Each row below holds a small network's activations on one input, seen along a few directions.
Each table varies a few parts of the input and shows all the possible inputs, shuffled.
A made-up example of a description, with smaller parts first: values(3) and (point or ring(11) or (line(6) and ring(8))).
Shared parts are said once, and a part with two or three values counts as separate values.
(in the rows, 128 means zero)

Other details of the inputs vary at random and push rows far along two fixed directions, the same in every table; ignore that.

A family of inputs:
R1: [102 179 111  63 116  48 185 159 127 184  98 163]
R2: [106 161 175 126 174 164  68 145 121 145 140 123]
R3: [153 138 118 101 152 162 118 171 108 193 169  99]
R4: [148  97 122 148 123 151 126  97  99  69 109 127]
R5: [133  98 125 142 129 142  93 119 135 101 120 124]
R6: [126 136  90 142 134 127  92 136 116 104 152 112]
R7: [ 78 155  93 116 116  26 111 127 127  73 122 166]
R8: [154 110 153 151 143 135  81 128 143 107 136 130]
R9: [105 107 108 123 100  92 151  92 108  61  82 157]
R10: [126 168 162 111 143 207 127 144 108 178 122 110]
R11: [161 128 152 104  97 163 141 160 166 205 121 101]
R12: [159  84 126 172 155 135 120  73  79  37 117 117]
R13: [125  81 130 187 168 117  77  89 104  33 155 136]
R14: [ 80 120 128 115 172 158 122  88  97  79 157 112]
R15: [108 162 153 105 159 146 166 110 128 144 136 130]
R16: [ 79 127 116 100  90  71 141 137 169 139  92 161]
R17: [106 111 117 137 119  67 169  85 109  70  94 153]
R18: [121  82 115 153 134 135 128  95 103  84 142 111]
R19: [ 81 159  94  73 104  65 148 147 121 144 106 132]
R20: [159 142 149 125  98 173 174 159 161 211 129 126]
R21: [ 98 133 125 117 101  58 196 109 138 128  92 162]
R22: [108 125  89 144 160 127  80 129  92  79 148 115]
R23: [143  95 129 145 128 156 126 116 120 120 140 102]
R24: [ 76 159 109  84 139  36 113 160 127 132 126 178]
R25: [120 155  87 117 105  44 172 106 116 116 113 152]
R26: [135 143  91 131 115 115 108 141 142 150 153 125]
R27: [ 80 138 123  76  71  66 188 142 172 186  96 151]
R28: [166 153 122 146 133 126  93 153 148 159 177 124]
R29: [150 144 171 132 121 140 123 175 192 213 151 136]
R30: [144 100 129 170 147 126 152  89  99  82 131 124]
R31: [144  97 121 153 124 151 132  97  99  71 115 128]
R32: [159 129 152 106  98 163 143 161 166 207 124 101]
R33: [ 81 120 141 152 206 142  74  83  98  31 174 135]
R34: [157 158 140 142 163 153  76 173 129 156 170 108]
R35: [104 156 155 104 163 192 110 146 158 169 163 115]
R36: [157 116 136 153 120 177 151 127 125 142 136 120]
R37: [128 105 142 160 146 114  92 117 135  86 142 141]
R38: [148 100 147 164 151 132  78 116 130  83 142 130]
R39: [164 114  91 154 137 149 107 110  94 113 177  91]
R40: [163 122 140 139 111 175 148 135 133 149 123 119]
R41: [135 159 159 114 158 221 146 132 130 167 161 110]
R42: [ 84 122 114  97  91  71 130 129 162 121  84 160]
R43: [161 128 167 143 133 148  99 157 169 167 146 126]
R44: [133 105 143 156 144 115  88 117 135  84 136 140]
R45: [133  79 109 181 144 153 129  76  75  34 135 127]
R46: [ 57 107  97 122 106  56 138 107 142  87 104 169]
R47: [184 128 158 139 124 160 151 133 138 165 119 110]
R48: [150  83 123 182 159 132 131  72  77  39 129 118]
R49: [177 170 114 119  96 154 156 161 145 207 147 118]
R50: [146  94 129 133 122 149 118 113 119 110 123 105]
R51: [115 155 162 100 149 196 109 146 113 186 134  91]
R52: [104 134 127 113  99  60 191 110 138 124  86 159]
R53: [168 178 121 112  99 160 154 172 141 199 137 110]
R54: [121 139 136 105  95  73 184 121 146 139  79 152]
R55: [173 114 148 136 126 188  91 153 160 169 133 104]
R56: [155 128 165 149 136 148 106 157 170 173 157 129]
R57: [113  94 116 157 137 134 106 114 130  95 139 130]
R58: [116  94 117 155 135 135 104 114 130  93 135 129]
R59: [110 146  87 129 124  56 156  99  91  67 111 140]
R60: [157 108 131 150 121 169 138 115 114 109 121 121]
R61: [105 146 146 130 171 148 126  97  74 101 112 120]
R62: [106 122 124  82  81  85 151 129 151 140  83 139]
R63: [100 162  95  98 110  92 155 140 105 120 104 145]
R64: [154 118 144 135 121 170 105 154 165 170 133 112]
R65: [155 140 106 130 127 152 117 142 112 144 160  86]
R66: [ 81 117 113  95  87  68 167 118 144 129  96 146]
R67: [103 152 149  80  83  51 132 154 192 163  82 174]
R68: [149  99 125 164 131 167 136 105 102  87 131 122]
R69: [175 166 133 129 149 156 142 157 112 178 142  98]
R70: [116 157 162 118 163 208  78 156 128 182 139 101]
R71: [ 90 176 101  57  98  69 178 167 126 181  99 169]
R72: [131  99 124 150 133 148  98 123 137 110 133 122]
R73: [113 126  94 121 167 127  88 148  96 118 158 129]
R74: [122 137 134 101  93  70 177 118 143 132  73 154]
R75: [171 111 148 135 121 187 126 144 143 177 145  88]
Each input here is: line(5) and (values(2) or line(4) or line(9)).
Changing only the line(5) part turns R72 into R43. The same change can be made to R55. Which row results?
> R67
Which other rows does R8 become when the line(5) part takes its other values? List them by row number.
> R5, R9, R50, R74
A walk changes only the line(4) part. It starts at R24 and steps to R34. List the rest of the walk in order.
> R7, R28
A walk changes only the line(9) part. It starts at R4 and steps to R9. List the rest of the walk in order.
> R31, R60, R40, R68, R45, R36, R20
Which other rows does R10 become when the line(5) part takes its other values? List them by row number.
> R2, R51, R61, R70
Which other rows does R10 become when the values(2) part takes its other values? List them by row number.
> R41

A family of inputs:
R76: [140 165 162 101 126 155 106 185 182 222 144 121]
R77: [ 96 134 100 107  93  47 162 115 129 103  93 159]
R78: [141  85 121 172 159 150 130  73  75  47 137 113]
R79: [106 148 109  84  74  46 173 147 159 164  89 159]
R80: [166 138 149 155 178 203  68 158 132 159 191  95]
R81: [ 49 172 113  74 118  39 128 150 151 141 112 175]
R82: [159 159 125 125 174 227 129 139  72 164 171  74]
R83: [125  90 109 161 132 119 109  95 107  59 130 128]
R84: [126 153 127 102  93  94 169 143 149 164  98 145]
R85: [176 156 161 113 104 167 165 166 164 223 123 114]
R86: [ 86 114 118 116 103  76 152  99 130  83  88 162]
R87: [141  73 105 177 146 135  93  93  96  49 145 117]
R88: [122 102 118 150 128 123 122 100 114  75 119 135]
R89: [157 148 172 121 146 187  91 174 158 201 147 105]
R90: [131  81 132 163 146 153 124  84 103  67 131 118]
What do these inputs look like to the network?
> point or line(4) or (values(2) and line(5))
What sort of input is R82?
> point
Which other rows does R87 become when the line(5) part takes its other values? List them by row number.
> R83, R86, R88, R90

A family of inputs:
R91: [ 89 120 102 115  97  44 149 105 129  79  91 166]
R92: [180 119 131 174 164 181  96 129 103 116 169 101]
R93: [ 67 106 102 131 163 112  97  89  84  40 135 137]
R94: [103 171 135  90 111  78 134 159 166 172 114 153]
R95: [120 138 126 131 147 120 105 129 122 115 142 129]
R96: [ 87 164 125  89 110  62 137 146 155 148 108 159]
R97: [180  94 149 181 152 190  87 124 126 112 156 101]
R98: [143 104 130 150 119 126 171  89 119  96 119 132]
R99: [139  85 128 171 145 143  97  99 112  65 135 123]
R100: [126 139 147 100  85 117 148 156 182 190 102 140]
R101: [123 175 128  82  91 108 164 172 165 213 113 140]
R102: [ 95 175 148  71 111 112 136 176 177 213 118 145]
R103: [116 148 140  91  82  76 208 133 166 182  88 154]
R104: [114 110 107 152 165 143  91  99  85  64 156 114]
R105: [187 117 145 161 136 170 111 140 137 144 151 107]
R106: [130 173 151  87 113 136 152 159 143 195 104 125]
R107: [ 81 129 103  99  85  36 161 113 141 100  83 172]
R108: [138 135 147 130 164 196  93 149 128 160 165 101]
R109: [152 131 130 141 160 199  96 139 112 146 171  88]
R110: [102 171 117  80  89  75 166 158 158 181 100 156]
R111: [167 136 126 141 142 191 122 146 117 163 160  97]
R112: [ 87 147 110  77  81  55 170 141 154 160  91 156]
R113: [105  92  91 145 140 101 120  85  82  46 129 129]
R114: [140 148 136  99  99 120 151 164 162 202 121 125]
R115: [102 112 103 128 122  69 132 106 112  77 112 147]
R116: [179 108 134 162 152 180 103 131 114 135 163  93]
R117: [ 86 140  99 114 113  41 143 114 119  84 101 170]
R118: [158 145 135 128 133 161 144 133 103 143 117 114]
R119: [168 126 142 131 119 163 148 126 118 140 109 111]
R120: [144 124 146 120 104 165 135 149 163 183 123 114]
R121: [ 99 117  89 137 136 100 128  97  86  61 128 138]
R122: [136 149 133  93  82 128 165 161 169 204 110 129]
R123: [145 132 165 114  88 138 188 135 181 192 100 136]
R124: [173 117 131 143 125 195 128 140 129 161 150  93]
R125: [113  96 122 153 127  95 111  99 124  59 113 147]
R126: [139 127 128 145 132 131 169 103 111 113 129 130]
R127: [113 132 119 132 147 120 105 120 113 101 141 127]
R128: [126 122 135 113  98 148 141 141 157 166 114 122]
R129: [139 112 119 139 120 132 131 119 122 114 128 124]
R130: [ 98 129  97 128 127  78 133 109 104  76 116 151]
R131: [141 132 129 142 157 165  96 132 113 128 161 105]
R132: [170 103 129 165 140 171 111 120 114 113 150 104]
R133: [ 83 123 122 134 158  86  93 108 111  61 130 153]
R134: [116 116 114 122 122  94 150  98  92  80  92 136]
R135: [ 84 112  94 137 154 106 103  90  82  45 137 131]
R136: [164 109 127 151 130 171 121 125 120 129 146 104]
R137: [ 89 156 136  97 105  76 185 120 147 145 100 158]
R138: [149 145 160 131 159 177  91 160 146 174 161 113]
R139: [123 112 133 127 109 130 129 127 147 132 114 132]
R140: [185 123 145 152 141 169 110 150 136 164 156 101]
R141: [145 144 156 128 159 183  93 159 142 175 163 109]
R142: [152 149 145 110  93 117 150 163 174 195 115 135]
R143: [125 167 123  86  97 130 163 167 154 208 119 128]
R144: [145 133 133 145 157 159  94 134 118 128 160 110]
R145: [154 140 128 138 136 145 123 143 126 148 145 121]
R146: [100 104 123 122 110  98 148  88 108  67  73 148]
R147: [182 110 138 165 153 174 101 134 118 135 162  97]
R148: [148 116 146 162 185 190  70 129 108 111 175 103]
R149: [147  98 118 166 153 122 103 106 101  73 144 122]
R150: [168 115 150 142 121 192 117 146 151 173 141 101]
R151: [102  90  88 143 139 104 122  84  80  46 129 127]
R152: [116 155 151 109 140 124 109 158 156 166 135 137]
R153: [ 40 135 105  91 128  55 125 109 120  80 104 168]
R154: [160 103 143 159 133 169 105 127 136 125 139 111]
R155: [ 84 129 138 122 137  94 154  98 122  94 113 155]
R156: [ 85 118 123 131 159 111 112  88  75  45 108 140]
Changing only one part turns R114 into R101. The same change can be made to R112. Which row results?
> R121
Changing only one part turns R137 into R126. The same change can be made to R96. Which row results?
> R92
What do these inputs look like to the network?
> line(6) and (values(2) or line(9))
A walk changes only the line(9) part. It starts at R94 and steps to R96. List the rest of the walk in order.
> R95, R144, R127, R131, R104, R135, R109
Which other rows does R155 become when the values(2) part takes its other values? List them by row number.
> R156
Which other rows does R122 become when the line(6) part takes its other values? List them by row number.
> R108, R111, R113, R120, R135
Which other rows does R134 become when the values(2) part takes its other values? List them by row number.
> R103
